These are the activations of a small neural network, seen along a few directions. Each row is one input.
Each table varies a few parts of the input and shows all the possible inputs, shuffled.
Descriptions start from the smaller parts, as in this example, which fits no table here: values(3) and (point or ring(9) or (line(6) and ring(8))).
Shared parts are said once, and a part with two or three values counts as separate values.

Other details of the inputs vary at random and push rows far along two fixed directions, the same in every table; ignore that.

Table:
row 1: [  8.8  -8.0  16.0 -30.8  37.5 -14.9  -9.8  25.1 -26.8  17.9 -14.6 -10.4]
row 2: [-69.9  -2.7   4.0  -9.1  -5.5   8.2 -47.1  13.6   5.8 -29.2 -30.9   7.3]
row 3: [ 40.6 -23.8 -33.0  12.1  -1.3  12.6  15.9 -13.8 -13.9   3.7  -0.4  -7.7]
row 4: [-28.9   2.7  10.5  -6.5  11.3 -15.5 -25.0  -2.6  13.7 -17.2  -2.0   3.6]
row 5: [ 37.7  -6.5  -3.4   3.5  -1.5  14.7  30.4 -11.5   6.9  23.2  20.0  -4.0]
row 6: [  6.3 -20.1  16.4 -10.1  28.7 -32.1 -11.4  30.3  12.8  24.7  -4.6 -14.3]
row 7: [-37.6  28.1  -8.8  27.7 -30.6  22.4  15.2 -46.0   5.3 -36.4  23.5   9.5]
row 8: [-47.1  27.1   2.1  16.0 -35.6  16.1   4.8 -49.0  13.4 -38.6  18.5   4.2]
row 9: [-43.3  38.4   6.2   7.0 -47.7  25.9   3.4 -41.5  19.3 -36.2  21.1   8.3]
row 10: [-34.8  14.3  10.7  -5.1   5.8 -23.1 -22.0  12.7  17.1 -12.3  -3.1  -0.8]
row 11: [ 17.8  -6.8  31.6 -14.9  24.0 -12.0  -8.0  30.8  -3.9  14.6 -20.9  -0.5]
row 12: [  0.5   6.4 -26.4  20.6 -24.9  35.3  11.0 -36.3  -7.0 -14.1  -4.2  -4.2]
row 13: [ 43.9 -10.7 -28.4  13.3  -9.7  16.7  13.3  -6.2 -12.7  28.1  -7.2  -6.8]
row 14: [  7.4 -26.8  10.5  -7.2  43.0 -29.7 -22.4  26.8   5.4  13.8  -6.6  -3.6]
row 15: [36.4 -5.9 -1.3  6.9 -0.6 15.9 33.2 -8.3  8.0 20.3 21.3 -8.9]
row 16: [ 42.6   7.9   4.6  17.6  -2.8  -1.8  28.9  -7.8 -17.2  18.8  -0.9 -11.4]
row 17: [ 31.5  -7.5  -8.6  14.9   0.1  -2.2  34.0 -10.1   3.1  26.8  18.5 -12.7]
row 18: [ -8.5  42.2  -6.0  -5.8 -24.1  16.0  20.9 -20.1 -26.3  -4.2   8.1  -2.2]
row 19: [ -3.9  23.9 -17.0  25.9 -32.7  14.6  27.1 -35.6  -1.9  -4.1  24.7   9.2]
row 20: [-38.0  20.5  19.6 -14.1  -0.2 -10.3 -12.0  12.1  -9.2  -4.1 -16.5   4.4]
row 21: [ 12.3 -19.5  14.4 -18.0  31.9 -21.4 -24.4  37.2   8.1  21.5  -4.2   5.2]
row 22: [ 40.1   7.4   1.4   7.1  11.1  11.2  26.6 -19.7 -21.0  17.4   2.2 -11.6]
row 23: [ -2.5 -37.1  12.4 -10.0  43.6 -28.1 -19.9  31.7   1.8  20.6  -5.8   5.9]
row 24: [ -2.2  16.4 -27.4  20.7 -40.9  36.3  11.3 -30.0  -7.5  -1.3  -4.0  -0.6]
row 25: [ 44.1   3.6   0.6  20.1  -5.0  -6.6  35.2  -5.1 -23.4  12.0   3.3 -12.5]
row 26: [ 14.0 -23.2  12.7 -10.3  44.2 -28.7 -19.3  21.5  11.7  13.1  -7.1 -10.3]
row 27: [-90.1  27.3  17.9 -15.1 -12.7 -25.0 -44.5   9.2  21.0 -39.6  -9.2  15.1]
row 28: [ 39.9 -11.9  -3.1  16.5   8.5   3.1  25.9 -24.5   5.9  14.7  17.3 -18.0]
row 29: [ 40.9   5.2 -14.1  20.3   1.5  -5.1  19.8  -7.4  -2.1  21.1  17.4  -8.6]
row 30: [ 43.0   1.1   6.6  19.0   7.6   3.1  25.1 -16.4 -16.0  10.3   0.2 -13.5]
row 31: [ 50.7  -8.8 -20.4   3.3  -9.5  32.7  12.2  -7.6  -5.8  21.8  -6.1  -1.3]
row 32: [-84.0  20.3  21.7 -10.0 -13.0   0.8 -29.9  11.6  18.1 -38.7   0.7  23.0]
row 33: [ 14.2 -40.8  -5.8 -31.9  18.8 -18.2 -27.1  51.2  -6.8   3.4 -18.4   9.5]
row 34: [ -3.0 -34.1  14.8  -9.7  40.7 -25.2  -6.0  25.0  11.6  17.8  -4.8  -8.6]
row 35: [ 48.0   6.1   7.6  10.7  -1.1   7.8  30.8   0.7 -16.2   5.7   3.7  -6.0]
row 36: [-59.1 -20.0  -7.9 -18.2  -1.1 -18.1 -40.9  22.6  -6.8 -45.4 -18.9  15.8]
row 37: [-69.8  10.4  19.0 -12.5  -7.7  -1.2 -26.3  11.9  14.8 -27.7  -0.7  25.0]
row 38: [ 31.2 -15.6  -8.1  13.2   8.9   3.8  30.4 -21.9   2.5  18.3  16.4  -7.3]
row 39: [  5.6 -37.4 -10.9 -21.7  18.9 -25.1 -23.6  43.3  -6.3  15.4 -24.8  -0.1]
row 40: [ 41.1 -10.3 -32.9  11.5 -14.3  12.9  17.0 -11.1 -11.6  18.6  -4.4  -5.7]
row 41: [ 45.0  16.7   5.7  -2.7   1.2  20.7  27.8  -9.9 -15.7  21.2   3.4  -4.9]
row 42: [ -4.3  26.8 -16.1  28.8 -31.7  15.1  28.1 -34.0   0.5  -6.8  26.0   4.6]
row 43: [  7.8 -35.1  -1.5 -31.3  19.0  -9.5 -25.1  42.7   2.4   5.4 -23.2   8.0]
row 44: [ -6.2 -28.0  13.0 -16.1  31.3 -33.0  -8.8  35.8   9.1  28.3  -7.6  -2.5]
row 45: [ -2.3  46.7   1.1 -12.5 -27.6  32.1  18.1 -24.4 -23.3 -11.3  10.9   2.1]
row 46: [-85.1  28.6  25.4 -21.4 -12.3  -8.9 -46.7   7.6  27.7 -46.8  -6.5  18.7]
row 47: [ 15.4 -14.4  18.7 -20.4  38.1 -21.4 -23.0  35.5  17.3  16.8  -6.5  -6.1]
row 48: [ 45.4 -20.3 -39.9   7.9 -16.3   1.6  19.6  -0.8 -21.9   6.8   6.9  -3.0]
row 49: [ -3.1  25.6   2.3  13.0 -31.0  25.4  19.6 -34.2  15.2 -17.2  25.3  -5.4]
row 50: [-29.3  30.5 -15.3   7.1 -48.8  49.6  -2.8 -26.9   6.3 -30.1  -5.2  12.5]
row 51: [-42.0  33.5  -8.7  23.2 -33.6  15.9   2.1 -45.7   5.1 -40.8  19.0  13.6]
row 52: [ 10.3 -31.6  -0.1 -27.7  22.0  -5.4 -27.8  41.4   4.4  13.1 -27.3   6.7]
row 53: [ 12.2 -21.4  23.4  -2.7  33.4 -28.7  -2.2  28.0 -13.8   1.9 -18.8  -9.0]
row 54: [  6.1 -40.8  -6.6 -13.8  36.9 -17.3 -27.5  33.3  -1.0  10.2 -30.3  -4.0]
row 55: [-86.3  14.4  24.3 -14.2 -13.8 -21.1 -35.1  10.3  20.6 -30.1  -6.3  11.3]
row 56: [ -4.2  33.5 -17.1  24.6 -34.0   8.8  14.2 -36.7   0.3 -12.1  22.9   7.3]
row 57: [45.0  3.4 -6.5 11.8  3.8 10.1 16.8 -7.2  2.8 16.6 20.2 -3.9]
Description of these inputs: values(3) and (line(4) or line(5) or (values(2) and ring(5))).
- Changing only the values(3) part turns row 30 into row 11. The same change can be made to row 7. Which row results? => row 32
- Changing only the values(3) part turns row 23 into row 37. The same change can be made to row 26. Which row results? => row 47
- Which other rows does row 27 become when the values(3) part takes its other values? List them by row number. => row 4, row 46
- Which other rows does row 54 become when the values(3) part takes its other values? List them by row number. => row 40, row 52

Table:
row 58: [-20.2  36.2 -11.5   6.2 -47.0  30.2   7.7 -30.5   1.4 -31.3  13.5  10.1]
row 59: [-19.5  33.9 -17.1   9.0 -44.3  23.8  11.0 -27.7 -14.9 -31.7   3.1   7.0]
row 60: [ 79.4 -14.6 -44.2  36.2 -14.8  33.3  43.7 -38.1 -25.2  21.9   3.1 -14.8]
row 61: [ 54.2 -26.5   7.3 -19.6  35.3  -5.2  -2.8  32.5  -4.3  35.9  -9.5  -9.4]
row 62: [-35.4 -19.3  45.3 -27.0  55.6 -58.1 -34.7  59.6  20.2  29.4 -16.7  -4.6]
row 63: [-24.1  20.4 -23.3  17.2 -42.8  26.1   5.0 -34.7  13.6 -26.0  16.2   7.1]
row 64: [-26.2 -13.1  38.6 -20.4  40.1 -50.4 -23.5  36.8   8.3  -4.2  -5.0   1.4]
row 65: [-33.1  45.5  18.8  22.7 -21.3   9.5  17.0 -42.0  15.5 -11.8  20.6  -2.8]
row 66: [-93.6  20.3  27.8   8.3  -4.9 -17.0 -25.3 -18.0  26.5 -53.4   7.2  10.1]
row 67: [-17.4 -26.6  20.0 -38.6  36.2 -33.3 -43.5  62.2  -0.1   9.4 -31.0   5.0]
row 68: [ 49.6 -41.8 -12.4  -4.8  23.4  -7.8   0.7  24.4  12.1  41.0   4.0  -3.8]
row 69: [ 82.0  -5.5 -38.3  21.5 -18.7  27.0  43.7 -27.8  -8.0  30.0  26.0  -8.0]
row 70: [ 13.6 -12.9   2.5  -9.0   9.2  12.3  -2.4   5.8   9.9   9.0   0.6   1.4]
row 71: [-23.6  26.8 -25.6  14.2 -47.8  23.4   9.2 -31.8  -3.9 -28.1  12.8  10.3]
row 72: [-97.9  50.2  34.6  -5.0 -22.0 -21.6 -20.1  -5.0  17.9 -34.9   6.7  14.3]
row 73: [ 53.6 -42.6  -5.1  -3.2  30.9  -0.9   0.1  22.0  13.0  40.0  -2.8  -6.2]
row 74: [-22.6  38.1  -5.6   7.7 -38.1  31.6   8.3 -31.9  -8.6 -32.7   6.1   6.6]
row 75: [-24.3 -33.3  20.5 -36.1  47.1 -29.6 -47.2  56.2  -2.7   7.1 -40.9   1.6]
row 76: [-19.4 -40.4  16.5 -25.8  46.5 -30.2 -47.9  53.2  10.6  13.3 -35.6   2.6]
row 77: [-17.9  36.6 -10.6   9.2 -39.7  31.2  12.6 -34.1 -15.2 -31.4   2.1   5.8]
row 78: [-91.8  30.3  18.7   4.7 -20.7 -22.4 -17.5 -15.4  17.9 -55.0  14.9  16.4]
row 79: [ 84.9   3.8 -20.1  16.8 -16.1  39.8  49.9 -30.8  -9.0  27.2  28.5  -9.2]
row 80: [  7.7 -15.5 -29.2  10.0 -13.0   4.5   2.0  -3.2 -14.2  -3.7 -10.6  -1.3]
row 81: [-31.1  66.9  27.3  14.7 -32.9  18.2  28.0 -44.5   0.9 -20.4  26.7  -1.5]
row 82: [-25.6 -38.5   6.8 -35.8  36.4 -41.6 -46.8  66.4  -2.8  12.5 -35.1   7.5]
row 83: [-85.9  24.1  13.4 -13.1 -19.9   9.7 -37.9  -3.8   8.8 -49.6 -16.9  16.0]
row 84: [ -3.9  -3.1   5.0  19.2   6.4 -18.5  13.5 -19.0  12.7  -7.2  24.0  -5.7]
row 85: [ 73.2  -7.8 -40.7  29.3 -16.0  25.6  41.5 -34.3  -8.9  26.4  20.5 -11.2]
row 86: [ -8.9 -37.5  23.8 -43.3  42.1 -33.3 -42.0  71.5  11.0  20.4 -23.9   6.3]
row 87: [ 73.0  21.3   6.6  26.0   7.5  16.3  60.6 -39.2  -5.6  41.6  32.5 -22.5]
row 88: [-27.6  67.5  15.2  20.0 -42.1  14.1  31.8 -45.3  -0.7 -23.7  28.7   1.7]
row 89: [ 49.5 -30.7 -13.6 -10.1  19.2 -10.4   2.0  30.0 -27.4  25.1 -21.6  -7.1]
row 90: [ 47.4 -32.1  23.0  -0.2  56.3 -30.6  10.8  14.5   3.1  34.6  10.0 -16.6]
row 91: [ -4.8 -42.1  26.1 -40.6  54.7 -26.9 -46.4  61.0  11.4  21.4 -32.9  -0.8]
row 92: [ 85.1 -15.3 -35.4  16.7 -12.4  22.3  43.0 -17.3  -3.0  39.0  28.4  -6.4]
row 93: [ 10.4  -6.9 -16.2   3.1  -7.7  16.9   2.8  -7.1 -20.6  -6.7 -15.9  -3.3]
row 94: [ 49.5 -42.4 -25.0  -5.9  20.5 -14.8   0.8  33.0 -25.4  32.5 -19.0  -6.6]
row 95: [-92.5  20.5   1.5  -1.1 -27.3   7.7 -36.2 -10.2   9.9 -53.0 -20.9  17.7]
row 96: [-91.0  16.6  -5.7  -4.4 -30.5  -0.6 -34.9  -1.5   7.6 -49.3 -15.9  18.4]
row 97: [-14.4  24.6 -15.9   8.2 -39.1  29.6  11.2 -26.4 -25.1 -32.3  -7.7   3.8]
row 98: [ 55.8 -27.3  27.0  -6.4  59.3 -33.1  12.2  28.9  -5.8  39.0   6.5 -16.4]
row 99: [ 83.7  -8.0 -31.0  29.5  -7.5  33.7  40.1 -38.1  -0.8  29.8  19.4 -12.9]
- Changing only one part turns row 75 into row 96. The same change can be made to row 91. Which row results? => row 63
- Changing only one part turns row 66 into row 78. The same change can be made to row 73. Which row results? => row 92
- Describe the family of inputs behind these rows. => ring(6) and (values(2) or line(5))
- Which other rows does row 95 become when the line(5) part takes its other values? List them by row number. => row 60, row 73, row 76, row 99
- Which other rows agree with row 88 in the ring(6) part? List them by row number. => row 58, row 59, row 64, row 67, row 86, row 89
- A walk changes only the line(5) part. It starts at row 94 and steps to row 82. List the rest of the walk in order. => row 71, row 69, row 92
- Which other rows does row 65 become when the values(2) part takes its other values? List them by row number. => row 66

Table:
row 100: [-36.6 -47.4   6.2 -29.3  35.6 -31.7 -52.5  54.7   6.3  -5.4 -36.8   7.2]
row 101: [ 34.3 -31.1  31.6 -24.2  57.9 -27.3 -13.2  50.1  12.0  50.4  -8.1  -9.6]
row 102: [ 34.1  -0.2 -14.6  23.5  -0.9   0.8  26.0 -22.2 -19.2   7.7   6.5 -10.0]
row 103: [ 36.3  -5.6 -28.9  11.5 -21.0  24.7  18.6 -19.9  -5.7   6.8   6.9   0.0]
row 104: [ 34.0  21.5  -5.6  13.9 -13.9  14.9  31.8 -21.8 -18.7   6.7  10.7  -7.7]
row 105: [ 29.2  28.5   0.4   7.9 -13.7  21.9  29.7 -22.9 -18.6   6.5   7.2  -7.7]
row 106: [ 12.4 -17.7  -8.2 -16.1   7.4   3.2 -14.7  24.8  -2.3  12.4 -16.1   2.7]
row 107: [-77.5  27.2  27.0 -11.6 -12.5  -6.2 -26.2   1.8  25.0 -33.9   5.9  15.1]
row 108: [ 33.1  -5.2 -11.4  25.9   2.2   0.7  24.9 -28.5   8.8   9.3  23.3  -9.4]
row 109: [ 29.6   9.0  -6.0  18.6  -7.2  10.5  26.4 -29.0   8.0  10.3  26.5  -6.5]
row 110: [-73.2  15.6  16.5  -8.9  -9.7 -21.0 -27.7  10.4  -2.3 -35.8 -14.6  12.8]
row 111: [-83.0  16.9  17.5  -1.6 -11.3 -15.1 -25.3  -2.7  25.5 -37.4   5.0  13.7]
row 112: [ 42.3 -63.4  -7.3 -21.9  50.1 -29.2 -24.1  58.8  -4.1  42.8 -27.7  -7.6]
row 113: [ 36.2   4.6 -18.5   0.0 -20.1  35.2  16.6 -15.2  -6.5   7.1   3.4   0.3]
row 114: [-51.3  47.1   1.4  12.2 -42.8  18.6   9.7 -38.3  -8.3 -47.6   7.9   6.8]
- Changing only one part turns row 111 into row 110. The same change can be made to row 107. Which row results? => row 104
- Describe the family of inputs behind these rows. => values(3) and line(5)
- Which other rows does row 101 become when the values(3) part takes its other values? List them by row number. => row 105, row 113
